Each row below holds a small network's activations on one record, seen along a few directions.
Here are examples, each followed by its value of one field, Fikos.
Other fields move the rows too, some of them a lot.
In the rows, 500 means zero.
Random noise pushes rows far along 13 fixed directions. That doesn't count. These rows show it; they differ only by the noise:
[492 664 636 626 630 437 479 405 568 408 349 528 291 449 505 545 370 576
 713 441 515 460 361 420 624 444 267 468 759 570]
[366 538 541 512 482 738 131 582 539 413 692 432 601 526 562 454 574 639
 570 439 370 393 581 395 475 529 428 600 741 672]
[435 552 609 656 475 232 473 425 733 516 560 682 384 642 407 593 242 783
 265 734 635 518 320 511 646 447 387 322 301 639]
[774 882 487 644 440 454 766 417 569 410 479 469 550 385 578 850 414 372
 595 704 309 503 620 727 487 644 463 399 380 381]
[480 324 298 442 486 849 509 448 573 559 465 376 784 390 429 569 503 490
 525 600 630 542 361 515 603 557 630 571 440 540]
[684 700 557 717 639 557 630 523 372 476 664 100 419 255 703 820 553 467
 456 382 340 472 588 386 400 534 389 634 634 474]
[736 546 545 510 468 659 557 478 406 416 451 458 386 392 569 435 622 532
 409 310 403 394 500 461 357 647 465 418 700 518]
[375 357 367 380 503 656 499 388 614 597 420 444 648 537 435 446 506 383
 514 572 574 451 587 439 553 436 568 660 403 687]
[628 584 536 662 683 383 846 525 282 654 480 424 269 341 712 631 510 381
 612 336 380 515 561 454 441 487 471 645 616 424]
[439 338 510 410 549 676 360 346 356 622 640 367 541 374 435 590 484 457
 615 413 604 518 469 536 392 458 532 567 590 557]
[486 417 602 422 538 530 458 346 447 408 562 405 493 433 549 647 566 511
 547 457 336 541 793 468 307 576 596 545 527 595]
[325 418 544 549 596 697 305 486 579 271 689 372 787 382 545 878 466 691
 765 687 267 723 698 481 502 614 643 606 545 487]
[272 215 492 505 759 338 613 660 611 626 562 169 449 508 222 561 453 345
 272 583 560 482 615 204 540  94 399 857 238 186]
[581 294 515 505 532 630 566 479 591 375 325 543 443 462 408 388 506 709
 316 445 570 509 315 350 551 574 509 392 570 521]
[355 875 416 487 307 516 241 466 714 587 635 465 631 562 565 642 530 400
 657 825 415 387 679 643 459 580 472 596 421 566]

[356 498 409 425 452 508 426 253 659 533 325 412 649 445 576 698 463 608
 685 618 736 542 359 603 729 616 591 421 406 808] -> p6
[582 537 521 438 501 568 461 656 264 524 608 347 587 432 641 520 700 362
 546 261 330 413 691 580 390 553 552 563 583 391] -> p8
[345 435 403 407 607 491 551 500 489 628 298 406 611 486 567 532 506 377
 755 381 633 465 472 577 741 385 529 599 488 553] -> p1
[468 213 437 422 437 498 549 726 630 371 461 606 480 573 371 247 708 638
 233 616 355 505 622 300 382 619 666 524 356 175] -> p3
[551 360 350 442 403 708 495 389 510 562 535 454 623 501 513 418 525 539
 321 509 660 530 396 419 502 582 604 497 445 741] -> p5
[497 146 560 428 633 462 582 438 518 454 459 502 527 496 210 519 362 565
 381 422 647 502 343 513 602 319 480 391 326 347] -> p4
[545 579 447 531 514 575 544 423 462 548 519 525 610 444 505 642 415 400
 750 552 490 508 486 655 558 482 466 506 498 498] -> p6
[498 456 588 641 770 461 616 366 510 438 452 464 518 426 537 755 277 601
 714 391 507 536 415 540 755 388 374 497 525 686] -> p2
[389 558 645 462 455 391 164 448 447 470 749 544 379 495 396 563 477 596
 701 554 465 467 524 562 350 510 387 439 615 343] -> p3
[417 341 518 425 679 558 545 537 421 438 371 569 619 465 481 526 482 453
 802 370 436 574 560 538 633 448 570 561 586 414] -> p2
[538 699 620 635 573 283 507 689 308 704 570 479 131 537 587 342 543 400
 396 242 500 316 439 453 413 293 269 586 717 410] -> p1
[551 327 716 560 665 355 498 530 572 284 399 725 456 548 440 561 332 924
 452 320 511 451 293 605 790 505 402 173 506 536] -> p2
[310 634 572 428 477 392 233 607 678 465 416 593 378 558 353 401 556 481
 674 647 427 387 554 485 459 437 373 534 576 202] -> p7
[566 592 430 467 345 464 462 430 513 629 555 521 597 432 490 661 476 506
 539 631 646 488 313 784 527 611 563 333 326 385] -> p8
[252 496 623 500 560 136 351 507 501 616 458 362 358 461 705 697 534 745
 563 383 660 502 412 494 674 550 533 446 467 556] -> p7
[373 327 407 624 708 605 642 522 467 545 376 457 473 466 648 428 474 544
 557 407 547 675 426 194 640 423 551 757 659 733] -> p5
[405 552 429 569 532 260 722 506 556 654 338 627 481 571 757 506 490 520
 597 544 515 562 525 485 692 555 606 577 401 701] -> p8
[356 238 699 543 751 422 406 584 248 464 646 722 517 556 510 519 305 664
 797 198 395 540 521 609 665 314 470 459 652 592] -> p3
[359 320 486 358 352 757 200 578 440 490 522 884 568 630 407 142 564 589
 627 471 442 562 470 558 360 607 640 444 727 511] -> p7
[533 720 431 568 347 457 525 566 825 354 392 575 549 629 425 471 508 572
 279 821 423 473 527 441 519 587 473 415 324 427] -> p4
[628 644 558 559 436 509 503 652 527 379 503 423 578 537 633 612 572 588
 324 424 358 423 596 601 553 574 530 389 452 519] -> p1
[567 813 414 575 413 520 564 606 550 533 511 334 555 477 786 589 656 416
 459 492 329 347 687 524 506 601 500 606 476 603] -> p4
[440 503 429 462 370 544 325 704 565 572 497 630 496 552 460 368 613 607
 416 560 552 448 329 597 529 578 567 426 485 301] -> p5
[533 295 570 376 355 433 448 527 539 383 685 537 536 669 322 345 579 524
  92 556 405 506 767 432 257 489 590 433 293 479] -> p6

Here are new rows. What is Fikos for each?
[443 274 523 461 745 770 440 443 520 259 493 323 786 481 412 564 403 475
 689 298 423 487 625 340 712 312 400 644 598 714] -> p2
[432 621 350 460 383 663 399 740 620 490 632 465 760 614 486 439 626 346
 497 678 306 414 720 530 462 490 539 642 421 352] -> p1
[649 244 601 377 514 559 566 437 319 425 626 461 516 487 213 457 445 375
 260 333 515 515 602 546 284 336 489 395 390 363] -> p4
[563 420 508 597 503 390 625 464 532 501 629 401 504 486 553 627 488 612
 213 574 526 536 543 423 474 529 545 473 276 612] -> p6
[611 441 527 575 507 518 636 654 370 388 572 549 533 441 591 536 529 558
 514 407 324 595 558 515 436 614 585 463 536 344] -> p7
[550 463 443 523 524 579 617 355 472 622 453 419 445 361 419 582 427 379
 481 595 649 601 376 474 399 451 517 546 472 473] -> p7
[373 282 487 346 408 427 265 562 494 806 752 546 396 641 257 257 526 552
 116 522 752 317 365 520 341 340 457 502 302 440] -> p2
[609 638 493 771 629 345 788 573 367 637 628 593 394 417 696 692 345 534
 594 529 428 646 385 564 573 506 479 522 528 443] -> p5
